These are the activations of a small neural network, seen along a few directions. Each row is one input.
Each table varies a few parts of the input and shows all the possible inputs, shuffled.
A made-up example of a description, with smaller parts first: one of 3 separate values, together with either a single point or one of 11 places along a line or (one of 4 places along a line, together with one of 8 places around a ring).
Shared parts are said once, and a part with two or three values counts as separate values.
In the rows, zero is written as 128.

Other details of the inputs shift rows strongly along two fixed directions, in all tables alike. That doesn't count.

A family of inputs:
x1: [135 122 120 113 126 130 134 136 105 136 123]
x2: [111 118 142 145 149 121 120 139 150 125 153]
x3: [131 136 117 119 127 135 124 141 107 130 128]
x4: [129 148 110 119 128 133 124 129 110 123 117]
x5: [123 142 106 112 125 119 129 130 110 120 115]
x6: [134 138 117 120 123 136 128 137 106 135 127]
x7: [110 118 141 144 150 119 119 136 151 128 153]
x8: [136 148 105 116 126 120 132 128 110 122 112]
x9: [135 138 117 109 115 127 141 133 107 132 112]
x10: [134 149 107 121 128 131 123 129 111 127 116]
x11: [104 125 135 144 148 119 116 126 158 119 146]
x12: [114 105 141 142 152 115 131 136 150 128 148]
x13: [130 133 117 105 116 122 134 133 105 136 112]
x14: [153  91 193 164  69 169 112  60 185 142 135]
x15: [126 146 109 119 123 135 125 127 112 126 120]
x16: [121 110 144 147 155 118 136 137 150 123 145]
x17: [108 122 136 146 144 114 126 125 158 110 140]
x18: [190 102 183 126  31 190 119  62 133 165 101]
x19: [121 120 144 145 148 109 136 135 160 121 138]
x20: [131 134 117 106 117 123 136 135 106 133 112]
x21: [133 136 117 108 118 125 138 136 106 129 112]
x22: [121 122 140 153 153 120 123 139 152 126 149]
x23: [117 122 143 151 153 122 124 138 150 123 150]
x24: [122 142 105 110 125 118 128 128 109 123 115]
x25: [141 125 119 116 121 135 139 133 105 137 121]
x26: [105 124 135 145 147 121 117 128 158 116 146]
x27: [106 125 135 148 148 124 118 129 157 114 144]
x28: [138 123 120 115 125 134 136 136 105 133 121]
x29: [150 127 117 117 124 134 137 133 104 139 116]
x30: [131 147 108 115 126 122 134 128 110 118 113]
Each input here is: one of 5 places around a ring, together with one of 6 places along a line.
The inputs of x14 and x5 match in every part but the place on the line of 6. If x9 is changed in the same way as x14 into x5, which row does it become?
> x20
Which other rows does x3 become when the place on the line of 6 takes its other values? List them by row number.
> x2, x6, x7, x22, x23
Which other rows does x1 become when the place on the line of 6 takes its other values? List them by row number.
> x12, x16, x25, x28, x29

A family of inputs:
x31: [140 149 104 112 122 128 125 134 100 126 111]
x32: [130 136 106 104 135 134 137 156  88 136 125]
x33: [134 151 108 110 123 131 126 136 100 125 110]
x34: [131 152 103 111 129 128 131 134  99 119 113]
x35: [133 147 113 106 106 131 122 130  98 138 115]
x36: [120 110 148 150 155 130 131 143 145 128 152]
x37: [113 124 140 147 147 115 117 127 159 130 147]
x38: [105 123 135 147 142 123 128 124 161 113 141]
x39: [109 118 130 148 148 118 125 118 158 118 141]
x40: [135 136 116 103 122 120 149 144 102 133 112]
x41: [112 133 142 151 149 118 121 135 158 122 147]
x42: [175  91 184 140  24 198 105  42 149 160 112]
x43: [128 130 106 103 134 127 135 152  86 136 128]
x44: [116 124 132 154 146 119 127 122 158 112 143]
x45: [143 136 119 109 123 124 149 141  99 132 108]
x46: [139 128 109 105 132 112 146 141 103 136 109]
x47: [111 118 134 145 150 115 122 120 157 117 142]
x48: [177 103 179 146  40 196 109  52 149 155 113]
x49: [119 124 137 151 148 118 124 123 157 112 144]
x50: [128 143 109 104 114 126 123 131  98 127 111]
x51: [127 110 147 148 148 109 143 138 156 123 138]
x52: [133 141 109 102 106 134 126 120  96 127 109]
x53: [144 134 104 112 136 133 136 153  85 136 124]
x54: [135 152 112 105 108 137 123 134 101 137 112]
x55: [113 118 139 145 148 116 117 124 158 122 141]
x56: [121  99 140 146 157 123 125 139 147 135 152]
x57: [107 123 140 144 143 121 125 125 160 112 142]
x58: [117 132 139 152 148 116 121 133 158 123 149]
x59: [115 107 150 138 142 106 143 134 155 124 142]
x60: [131 148 108 104 114 133 125 135 100 127 108]
Describe the family of inputs behind these rows.
> one of 5 places around a ring, together with either one of 2 separate values or one of 4 places along a line
The inputs of x60 and x55 match in every part but the place on the ring of 5. If x57 is changed in the same way as x60 into x55, which row does it become?
> x47
Which other rows does x56 become when the choice among 2 separate values takes its other values? List them by row number.
> x46

A family of inputs:
x61: [138 171  62  80 145 115 137 171  45 132 103]
x62: [130 113 133 128 128 133 123 130 123 138 135]
x63: [133 137 127 140 126 143 121 124 130 126 133]
x64: [117 130 130 127 119 138 119 123 130 130 134]
x65: [133 135 127 137 128 139 118 122 130 129 133]
x66: [126 135 130 129 119 128 118 119 137 125 124]
x67: [122 139 134 129 118 130 120 120 136 122 124]
x68: [122 177  48  67 139 106 139 161  46 118  89]
x69: [132 112 135 125 125 125 136 127 129 137 127]
x70: [130 128 140 129 123 137 121 134 127 136 135]
x71: [133 136 128 134 125 132 121 117 135 122 123]
x72: [128 126 126 132 126 140 121 119 129 129 134]
x73: [131 133 126 135 128 135 116 120 131 132 132]
x74: [132 122 131 131 121 130 140 120 133 121 123]
x75: [ 53 135 108 163 237  61 142 180 177  72 169]
x76: [127 115 135 125 124 134 122 132 124 136 136]
x77: [ 76 133 116 159 229  73 135 187 160  96 173]
x78: [117 130 133 124 117 130 123 118 134 121 125]
x79: [141 125 137 135 127 133 139 132 130 130 126]
x80: [141 122 136 131 127 125 134 127 131 137 126]
x81: [128 119 131 125 119 122 134 118 133 128 123]
x82: [131 126 142 127 121 128 135 133 132 134 126]
x83: [127 128 125 136 126 143 124 122 128 125 135]
x84: [125 121 134 123 116 121 133 119 135 127 124]
x85: [126 125 126 128 124 128 122 113 134 124 123]
x86: [140 127 135 138 130 142 126 134 125 131 135]
x87: [128 133 127 134 125 135 115 122 132 133 132]
x88: [133 114 133 129 129 134 124 127 122 138 134]
x89: [131 133 128 134 124 128 120 115 136 125 123]
x90: [137 114 136 127 128 130 140 128 128 133 127]
x91: [135 112 134 127 127 125 137 126 129 136 126]
x92: [128 133 128 132 122 128 119 117 136 126 123]
x93: [132 121 131 128 124 125 137 118 133 124 123]
x94: [129 114 137 122 122 125 135 130 130 135 127]
x95: [120 126 128 126 121 135 118 123 130 131 134]
x96: [133 125 136 129 125 134 119 134 127 137 135]
x97: [124 119 139 125 123 137 124 133 124 134 136]
x98: [134 116 133 134 130 143 130 132 122 130 136]
x99: [128 127 127 129 124 132 124 115 133 121 124]
x100: [123 138 132 131 120 138 117 125 132 131 133]
x101: [134 115 134 131 131 138 126 130 123 134 136]
x102: [133 128 132 130 120 122 131 120 135 129 122]
x103: [137 132 133 136 122 130 137 122 135 122 122]
x104: [137 131 132 133 124 125 134 120 135 125 122]
x105: [121 124 137 123 115 124 135 121 134 124 123]
x106: [142 123 137 132 129 129 136 129 131 134 127]
x107: [123 124 126 129 124 136 118 120 129 133 133]
x108: [133 138 129 137 124 135 124 119 135 118 123]
x109: [130 120 129 127 123 121 135 116 133 127 123]
x110: [136 115 135 131 127 134 143 130 127 130 126]
x111: [135 123 138 126 123 125 133 132 132 136 127]
x112: [121 126 130 124 117 128 121 116 135 124 124]
x113: [125 135 129 131 122 135 115 125 133 132 134]
x114: [141 166  69  77 134 111 148 165  53 134  94]
x115: [130 130 134 127 118 121 131 122 136 128 123]
x116: [136 123 134 132 129 133 120 132 126 139 134]
x117: [135 129 131 132 123 122 132 118 136 128 122]
x118: [126 134 138 127 116 124 132 123 135 125 123]
x119: [126 124 125 131 127 135 119 118 129 132 133]
x120: [126 117 141 122 120 128 138 131 129 133 126]
Describe the family of inputs behind these rows.
> one of 2 separate values, together with one of 5 places around a ring, together with one of 6 places along a line
The inputs of x116 and x87 match in every part but the place on the ring of 5. If x61 is changed in the same way as x116 into x87, which row does it become?
> x73
Which other rows does x94 become when the place on the ring of 5 takes its other values? List them by row number.
> x76, x84, x95, x112
Which other rows does x74 become when the place on the ring of 5 takes its other values? List them by row number.
> x75, x83, x98, x110
Which other rows does x63 become when the choice among 2 separate values takes its other values? List them by row number.
> x83
